Each row below holds a small network's activations on one input, seen along a few directions.
Each table varies a few parts of the input and shows all the possible inputs, shuffled.
A made-up example of a description, with smaller parts first: one of 6 places along a line, together with either a single point or (one of 2 separate values, together with one of 5 places around a ring) or one of 11 places around a ring.
Shared parts are said once, and a part with two or three values counts as separate values.

Table:
x1: [-21.7 -28.5 -13.3   0.9  22.7  44.0  14.7 -46.7   7.6  25.8  19.4   2.1
  10.9]
x2: [ -9.0 -14.4  11.6  -7.7  -8.8  -9.3  33.6 -51.7 -25.3  42.8  40.6 -34.4
  -9.7]
x3: [  8.2  42.4 -45.0 -17.9 -17.5  18.8 -14.6   8.0  31.3 -34.5   4.2   7.5
  22.9]
x4: [ 14.9 -19.4   8.1  16.6  14.4  31.7 -28.3  55.1  -3.0 -33.5 -58.6  37.0
  20.7]
x5: [-20.2 -31.8   8.3 -14.3   4.0  16.5  24.5 -34.0   1.6  35.1  40.4 -19.6
 -11.2]
x6: [-50.2  -1.2   6.5   4.8   8.8  60.1  -6.4 -13.8 -16.9   9.2 -17.9 -15.9
  13.4]
x7: [-11.1 -56.8  26.8  34.6  33.9  37.8 -32.1  19.7  -4.9  -0.3 -54.7  30.5
 -10.0]
x8: [ 19.2 -15.7 -39.5  22.9  39.9   8.9  -8.2  -5.3  41.3  -6.9  21.4  37.4
  18.3]
x9: [ -9.8 -45.3  -7.7  26.0  45.0  38.5  -3.5 -25.0  14.1  32.1   5.2  33.1
  20.6]
x10: [ 24.4  57.0 -14.1 -33.9 -41.3 -34.9  -2.3  -1.1   2.4 -19.6  21.9 -19.6
 -11.6]
x11: [-48.0  -5.7  26.9 -16.4  -3.3  27.3  -4.3  -4.1 -24.3  16.5  -1.9 -30.4
 -25.1]
x12: [  6.1  31.7  40.2 -11.6 -38.4 -68.2  15.3  25.4 -51.0  -5.2 -30.5 -16.9
 -23.8]
x13: [ 22.0  16.3 -15.0 -11.9 -10.8 -36.3  27.2 -33.0   7.3   2.0  55.1 -29.2
  -9.9]
x14: [ 36.9  40.8  20.4 -11.6 -47.9 -92.5   9.9  10.5  -3.5 -17.3   0.5  -7.3
 -23.5]
x15: [  7.7   0.9 -44.9  -2.3  17.8  13.7   9.3 -26.4  36.1 -12.9  34.7   7.0
   8.7]
x16: [ 17.0 -74.4   7.5  43.7  43.6  28.6  -2.2   0.4  28.0  28.8 -18.3  41.6
   7.6]
x17: [  4.6 -23.7  39.8  17.2 -15.6 -73.1  42.4 -31.0 -23.5  57.4  11.9 -25.3
 -15.7]
x18: [-39.3 -25.4  13.2  24.6  27.9  54.5 -25.5   0.3 -17.8   5.5 -27.3  16.7
  18.1]
x19: [-22.4   3.6  52.3  17.9 -24.1 -61.3  18.1   0.0 -51.5  42.1 -26.9 -30.8
 -34.2]
x20: [-11.9   7.3  -7.1  -1.0  14.4  40.1 -30.7  31.4 -14.2 -30.5 -36.7  26.5
  33.8]
x21: [-38.5  14.7  27.2  -0.7 -24.5   8.6  15.6 -13.9 -52.2  28.8   3.8 -47.5
 -10.0]
x22: [ 47.8  -5.4 -22.5  18.1  12.4   0.5 -38.3  46.3  46.5 -34.1 -33.8  52.7
   5.6]
x23: [ 10.1  -0.8 -22.0 -17.1   0.8 -12.8  18.8 -14.3  31.5  -5.9  54.5 -14.8
 -12.3]
x24: [ -8.9  51.1  10.7 -27.1 -37.2  -2.6  11.2  18.8 -44.7  -8.1  -5.6 -36.1
   5.5]
x25: [ 34.3  -0.6  19.3   8.7 -18.0 -94.9  36.2 -21.1   2.1   2.9  31.2 -20.0
 -19.1]
x26: [ 14.1  49.0 -22.0 -36.0 -24.9 -12.5 -11.6  23.7  32.4 -19.8  16.6  -8.5
  -8.9]
x27: [-17.6  39.7   7.7 -38.4 -12.6  14.4  -8.3  35.6 -13.1 -11.8 -15.5 -20.9
  -5.3]
x28: [-20.9  29.1 -13.0 -28.1   2.3  39.1 -20.4  12.1 -12.4 -30.2 -32.6  -1.7
  15.2]
x29: [ 18.8  17.6 -37.9   2.6   1.6  14.8 -33.7  21.8  29.1 -37.3  -3.6  40.7
  27.2]
x30: [ 43.5 -52.0 -22.6  37.3  35.5   0.4  -6.4  12.2  46.9 -21.2   2.2  46.2
   1.7]
The inputs of x1 and x16 match in every part but one. If x28 is changed in the same way as x1 into x16, which row does it become?
> x4
Describe the family of inputs behind these rows.
> one of 5 places around a ring, together with one of 6 places along a line
A walk changes only the place on the ring of 5. It starts at x25 and steps to x17. List the rest of the walk in order.
> x19, x12, x14
A walk changes only the place on the ring of 5. It starts at x13 and steps to x2. List the rest of the walk in order.
> x21, x24, x10

Table:
x31: [-30.7 -17.3 -14.0  -8.6  28.9  80.0 -22.9  16.2  23.5  -5.7   2.4  -1.1
  -0.1]
x32: [  5.6  64.9 -13.8 -40.4 -59.6 -16.2  24.3   4.6 -12.5 -28.2  22.2 -42.8
   4.0]
x33: [  6.0  20.4 -42.1 -17.3  -5.9  62.3 -29.9  18.8  26.8 -50.2  -6.3  23.9
  29.1]
x34: [ 17.3  55.2 -24.1 -26.5  -7.3 -60.5  18.7 -29.8   7.3   8.1  47.2 -23.6
  -8.2]
x35: [ 15.8  -4.6 -16.3  22.0  40.1   2.0 -48.0  25.1  12.3 -27.5 -50.8  57.8
   8.3]
x36: [ 27.7  -9.4 -35.2  32.8  41.4  -7.3 -34.6   5.6  47.6 -18.6 -15.2  59.1
  15.0]
x37: [-19.6 -63.1 -15.9  22.7  52.1  59.2  12.2 -51.2  13.1  32.8  18.7  18.5
  24.2]
x38: [-13.9  69.2  17.3 -26.5 -24.5 -48.7  -7.5   9.4 -42.0  -4.3 -23.4 -29.7
 -12.4]
x39: [ 11.8   6.4 -57.6  -1.6  47.9  22.8 -32.1 -13.7  48.5 -16.8  11.1  42.2
  21.2]
x40: [  8.0  12.5 -14.6  -8.0  -9.7  49.8 -37.2  45.9   5.4 -50.3 -44.5  35.7
  27.2]
x41: [-48.9 -40.5  -5.1  15.7  40.3  81.5  -2.8 -39.9 -15.7  22.9  -4.1   3.6
  21.2]
x42: [-44.1  -1.4  52.1  -4.2 -26.5 -13.5  22.6 -32.0 -71.3  47.9 -15.0 -43.2
 -14.2]
x43: [-46.0 -47.9  21.8  24.6  35.1  68.7 -12.1 -13.4 -36.3  23.6 -42.3  17.0
  18.5]
x44: [ 38.0  28.1  15.5 -10.6 -52.8 -60.6  19.5  32.6 -20.7 -32.1 -12.0 -11.6
  -2.7]
x45: [ 50.8  22.7  -5.3   1.7 -50.5 -67.5  31.1  12.1  13.6 -20.4  25.6  -9.0
   2.5]
x46: [ -0.2 -41.6 -25.7  -1.1  42.5  57.3  -8.2   4.6  53.6   3.1  27.0  13.8
   2.6]
x47: [ 32.2  35.5  -2.2   9.6 -11.5 -89.9  13.0  -9.6   6.3   5.4  20.8  -6.1
 -11.7]
x48: [-15.0  78.6 -12.2 -35.8 -21.5 -35.6   3.1 -17.6 -20.6  -2.2  17.7 -41.9
 -11.1]
x49: [ 36.7  41.7 -25.7 -31.9 -45.8 -39.0  39.5  -6.4  14.4 -18.7  50.7 -26.0
   6.7]
x50: [  3.3 -53.1  16.0  22.7  34.9  37.1 -24.2  44.6  16.0  -6.7 -33.9  30.4
  -9.8]
x51: [ 50.4 -18.2 -32.2  22.5   1.7  12.4 -19.6  26.7  54.1 -42.4  -7.8  53.8
  25.8]
x52: [-45.2   7.8  23.9 -12.9 -22.6  -0.7  34.1 -58.6 -50.4  49.0  25.3 -56.2
 -13.3]
x53: [ -0.2   6.6   6.1 -28.8 -20.1 -29.7  32.8 -16.2  16.9  27.0  63.0 -42.0
 -32.4]
x54: [  6.3  55.4  14.3 -31.7 -62.4 -28.5  13.9  31.7 -33.4 -30.2 -17.7 -30.7
   3.5]
x55: [-15.5 -75.3  24.3  46.9  45.8  39.9  -3.2 -13.0 -22.6  23.6 -41.4  34.1
  12.5]
x56: [-18.5  29.4 -46.4  -9.2  33.7  45.3 -47.2  -2.2  19.0 -26.0 -13.0  26.8
  18.0]
x57: [-31.8  21.9  47.7 -29.0 -37.0 -18.3   6.2  23.3 -34.1  15.1  -7.6 -46.7
 -35.7]
x58: [ -4.0 -78.7   6.5  57.6  47.7  30.1  12.7 -30.4  11.8  30.9  -7.1  33.2
  20.0]
x59: [ 39.0 -13.7 -13.8  12.4   0.1  21.0 -30.9  47.2  19.5 -52.0 -42.8  53.4
  20.7]
x60: [-14.0 -15.9  12.4  -3.9 -10.8 -24.8  49.2 -71.1 -22.8  60.0  53.5 -37.9
 -10.7]
x61: [-32.7  31.7  18.5 -37.9 -33.4  -4.8  18.0  -3.9 -12.1  17.0  32.8 -60.1
 -34.6]
x62: [ 19.0  41.7  19.5  -3.9 -13.6 -82.8  -0.9   9.8 -29.0  -5.6 -18.0  -9.8
 -18.8]
x63: [ 16.5 -57.7  -4.0  34.1  37.9  27.7  -8.9  25.5  51.3   1.3   1.8  28.5
  -1.8]
x64: [  1.2  -7.4  50.3  -5.8 -25.5 -51.3  13.5  24.9 -21.3  14.1  -1.5 -27.9
 -42.2]
x65: [  0.1 -34.8  34.7  32.5 -13.1 -53.4  47.5 -49.1 -24.7  56.9  27.5 -22.9
 -11.8]
x66: [-15.9  21.8 -17.8   0.3  29.5  32.4 -54.9  24.5  -2.5 -26.3 -52.0  39.0
  15.1]
x67: [-12.8 -30.3  55.5  19.3 -15.6 -45.4  31.6 -32.1 -59.5  48.0  -9.8 -24.7
 -19.6]
x68: [ 35.3  -2.2 -53.4 -10.3   8.1  41.2 -15.2   8.1  55.0 -41.3  17.4  37.7
  31.9]
x69: [-28.2 -25.1  14.1   0.5  23.9  66.5 -32.1  43.0   1.6  -5.7 -35.7  12.8
  -3.0]
x70: [ 16.2 -13.1  27.0   8.3 -21.6 -58.6  28.9   5.8  14.0  24.5  37.3 -27.4
 -33.8]
Describe the family of inputs behind these rows.
> one of 2 separate values, together with one of 4 places along a line, together with one of 5 places around a ring
The inputs of x62 and x34 match in every part but the place on the ring of 5. If x59 is changed in the same way as x62 into x34, which row does it become?
> x68
The inputs of x42 and x52 match in every part but the place on the ring of 5. If x43 is changed in the same way as x42 into x52, which row does it become?
> x41
A walk changes only the place on the line of 4. It starts at x54 and steps to x38. List the rest of the walk in order.
> x57, x42
Change only the place on the ring of 5 in x57. List by row number the other rows that result.
> x53, x61, x64, x70
Change only the choice among 2 separate values in x36. List by row number the other rows that result.
> x47
